These are the activations of a small neural network, seen along a few directions. Each row is one input.
In each table, some parts of the input vary, and every possible input appears once, in random order.
A made-up example of a description, with smaller parts first: values(3) and (point or line(11) or (line(4) and ring(5))).
Shared parts are said once, and a part with two or three values counts as separate values.
In the rows, 100 means zero.

Other details of the inputs vary at random and push rows far along two fixed directions, the same in every table; ignore that.
To show where, the next rows are all for the same input, with only those details redrawn:
[108,  95,  89, 108,  71,  96, 102,  97, 118,  92, 105,  76, 113]
[107,  94,  91, 107,  63,  95, 102,  97, 124,  97, 105,  77, 120]
[ 83, 114,  83, 103, 177,  98,  92,  99,  58,  81, 102, 126,  61]
[108,  92,  92, 105,  63,  96, 100,  97, 124,  98, 105,  77, 118]
[ 62,  85, 112,  97,  94,  92,  73,  95, 134, 136, 106, 150, 125]
[111,  91,  92, 107,  59,  96, 102,  98, 126,  98, 105,  75, 121]
[117, 112,  74, 110, 124, 100, 111, 100,  71,  64, 102,  68,  77]
[109,  92,  91, 107,  61,  96, 103,  98, 125,  97, 105,  74, 120]

A family of inputs:
row 1: [ 92,  92, 127,  87, 114, 119, 102,  88,  46, 120, 110, 133,  69]
row 2: [ 82, 109, 105,  92, 160,  99,  89, 108,  95, 105, 101, 133,  83]
row 3: [131, 101, 112,  95,  93, 113, 134, 102,  31,  90,  83,  75,  65]
row 4: [ 81,  90, 138,  76, 137, 117, 107, 101,  45, 124, 103, 137,  59]
row 5: [109, 107, 114,  95,  89, 106, 111, 102, 114,  89, 108,  66,  96]
row 6: [ 91, 106,  89,  99, 138,  96,  92, 109,  82, 101,  77, 132,  99]
row 7: [ 99,  95,  96, 101,  89,  96, 109, 112, 117,  95,  99,  74, 103]
row 8: [120, 123,  95, 104, 115, 108, 107,  90,  78,  70, 113,  71,  77]
row 9: [ 80,  99, 113, 100, 100,  91,  79, 101, 136, 135,  83, 153, 129]
row 10: [107,  94,  97,  95,  92,  99, 104, 110, 113,  97, 100,  83, 106]
row 11: [124, 126,  92, 107, 119, 103, 118, 102,  74,  68,  87,  70,  78]
row 12: [ 74,  96, 116,  93, 102,  94,  69,  90, 137, 135, 110, 160, 124]
row 13: [117,  98,  92, 103,  75,  99,  97,  94, 112,  96, 106,  88, 116]
row 14: [ 77,  89, 103, 103,  85,  93,  91, 110, 129, 126,  82, 127, 132]
row 15: [112, 100,  86, 107,  79,  97, 106,  98, 109,  86, 103,  73, 107]
What is each input in this table made of?
Answer: values(3) and (point or line(4))
Changing only the values(3) part turns row 15 into row 14. The same change can be made to row 13. Which row results?
Answer: row 6
Which other rows does row 12 become when the values(3) part takes its other values? List them by row number.
Answer: row 2, row 9

A family of inputs:
row 16: [ 76,  94,  95, 100,  95,  93,  83, 100, 134, 120, 101, 126, 126]
row 17: [ 92,  91,  97, 104,  79,  95,  87,  98, 143, 106, 106,  91, 126]
row 18: [ 92, 107, 104,  96, 127,  99,  98, 108,  97, 100,  94, 115,  94]
row 19: [ 94, 110,  91, 102, 134,  97, 104, 107,  75,  94,  82, 112,  86]
row 20: [125, 108,  79, 108, 107,  99, 117, 107,  69,  70,  76,  68,  89]
row 21: [ 92, 109,  99, 101, 139,  98, 103, 110,  84,  95,  88, 111,  86]
row 22: [ 97, 118,  79, 106, 153,  99,  93,  94,  67,  76, 105, 111,  76]
row 23: [133, 112,  76, 112,  79,  95, 111, 101, 112,  60, 114,  34, 103]
row 24: [ 87,  81, 123,  92,  71, 102,  96,  96, 108, 137,  98, 130, 113]
row 25: [ 82, 101, 109,  93, 157, 106, 100, 103,  60,  99, 102, 129,  63]
row 26: [147, 106,  66, 117,  54,  97, 122, 101, 108,  61, 100,  26, 110]
row 27: [ 93,  74, 129,  91,  45, 103,  92,  92, 126, 138, 106, 116, 129]
row 28: [ 84,  85, 127,  86,  70, 105,  92,  95, 126, 126, 117, 115, 113]
row 29: [144, 104,  97, 102,  60, 111, 129,  94,  82,  71, 112,  31,  86]
row 30: [ 89, 115, 101,  94, 149, 104,  96, 102,  76, 100,  98, 128,  77]
row 31: [ 82,  87, 123,  92,  97, 101,  95, 101, 101, 127, 102, 129, 100]
row 32: [ 98,  84, 116,  97,  49,  95,  92, 101, 137, 133,  88, 117, 137]
row 33: [ 92, 111,  91, 105, 135, 100,  90,  91,  94,  88, 110, 110,  86]
What is each input in this table made of?
Answer: values(3) and ring(6)
Changing only the ring(6) part turns row 24 into row 27. The same change can be made to row 26. Which row results?
Answer: row 22
Which other rows does row 21 become when the values(3) part takes its other values? List them by row number.
Answer: row 17, row 25
